A small network was trained on invented records. Each row is its activation on one of them, seen along a few directions.
Records have a field called L. Each example row is followed by its value.
The largest differences between rows may come from other fields.
Random noise pushes rows far along 4 fixed directions. That doesn't count. These rows show it; they differ only by the noise:
[  64 -199  109 -336 -113   11  145 -184  -24 -176  111   58 -158 -229
   97  262  234]
[ 110 -443  -52   75 -140    1  106 -480   39 -124  316  189 -294 -653
  -46  450 -145]
[ -22  -81  -87  245   49  209  385 -275   51  -87  336  153 -114 -336
 -131  121   21]
[-140   34  121 -338   -4  241  319    7  316 -280  249  167 -182 -111
  140   72  370]
[ -48  166 -204  438  130  415  310  -37  -89  -80  171  125  -27  -85
 -198 -166  -90]
[ 253 -414  -61 -265 -315   30 -527 -122 -274 -241 -218   97 -353 -376
  128  340 -317]

[ -14   15   28  231 -125  115 -354  182  172 -136 -149   96 -324 -296
  -34  -11 -290]
l2
[  39 -377   97   47 -288 -485  207 -399  470 -107  441  233 -257 -554
  -27  414   37]
l6
[ -22  316  -44  191  122   13  427   -2 -135  135  182 -207  124  245
 -370  -23  236]
l7
[ -89 -142   22  -34   67   50  173  -35 -117 -118  -19   -3 -133   90
   34  -93  146]
l8
[ -87  -52  -98  376  218  -30  291 -398 -320  285  277  -82   26 -254
 -179  -10 -193]
l5
[  23   79  125  164    1 -203  331 -139  316  -41  129   63  214 -100
 -163  135  298]
l4
[-179  118    5 -323 -121   -4 -459  281  -22  -56 -126   34  -40   53
  254  -26  -47]
l7
[  29 -500 -197 -134   21  -59 -298 -353   38  -53   25  250 -129 -419
   42  296 -121]
l4
[-165   84 -250  467  451  301  829 -431   -2  -14  247   16   78  260
 -326 -347  196]
l1
[ 332 -192   12   38 -188 -399 -174 -257 -372  144 -164 -369  120  -93
 -209  367 -118]
l7
[-142  168    5 -483  272  419  197  189 -209  -73 -154 -152  272  565
  207 -375  492]
l8
[ -59  241  120   22 -144   47 -302  323    5   40 -185  192   41   31
  -23 -125 -405]
l1
[  60 -143  161  107 -244 -163  -48 -180  341  -80   53  208 -163 -181
  -16   90 -202]
l1
[  92  429  366 -341   16 -324  310  354 -123  -74 -199 -225  466  765
   48 -103  676]
l3
[  -7  233   41  179 -182 -179 -246  345 -397  359   61  -71  359  -34
  -98  140 -508]
l6
[  16 -123 -205  316   17  162 -421   79 -279 -153 -442  -45 -292  130
 -110 -204 -293]
l2
[-320   15 -369  399  391  409  386 -361  -58   63  234   30   10 -117
  -88 -418  -20]
l5
[ 291 -274  -53  129 -157 -254  -68 -120 -315  -40  -87 -130 -106 -107
 -189  313  -67]
l3
[-340   17 -166 -332  284  289  291 -397   62   18  376  197   71 -169
  256  -20  276]
l5
[  59  -21  102 -260 -108  -95   42  110   39  -58  -55  102 -101   66
  132  229  123]
l8
[  65  255  -65 -214   92  -45 -195  208 -642  242    2    4  337  125
   64  -49 -189]
l6
[ -37  466  266  -24 -196  -77 -519  799 -223   53 -320  -94  451  359
  127  -97 -276]
l3
[-100  -71  324  112  -28 -345  223  -88  150  350  271  -36  400 -172
 -238  335  146]
l4
[ 118 -566  195 -375   -3 -345   -8 -646 -102   85  250   24 -127 -738
   68  668  102]
l2

Which value of L does each new row have?
[ 255  -35   88  204 -227 -604   -9 -106 -288  256 -263 -357  227  135
 -189  163   85]
l7
[  73 -195   -8 -305  122  -43  179 -379 -339  -25 -146 -157  192  106
   44   -8  131]
l1
[-135  383  143   36 -110   52 -482  559  124  -87 -201 -146  153  153
   36 -148 -364]
l7
[ -11  -98 -149  189    8  188 -247   -5   84    0  -21  125  -76 -329
  -17  162 -739]
l1
[   4 -494  -39   -2   27 -204  330 -809  126  105  426  223   28 -566
   -5  479 -126]
l1
[  97  119  -18 -203  -58  229 -206  315  -30 -385 -428  -27 -164  348
  177 -247   88]
l8
[ -19   95  109  -52  -30   -9 -217  184   29 -109 -305  -11 -126  354
  180 -199  199]
l2
[-377  381  182 -198  119  115  637  251  622 -170  502   99  109  -84
  119 -254  466]
l6
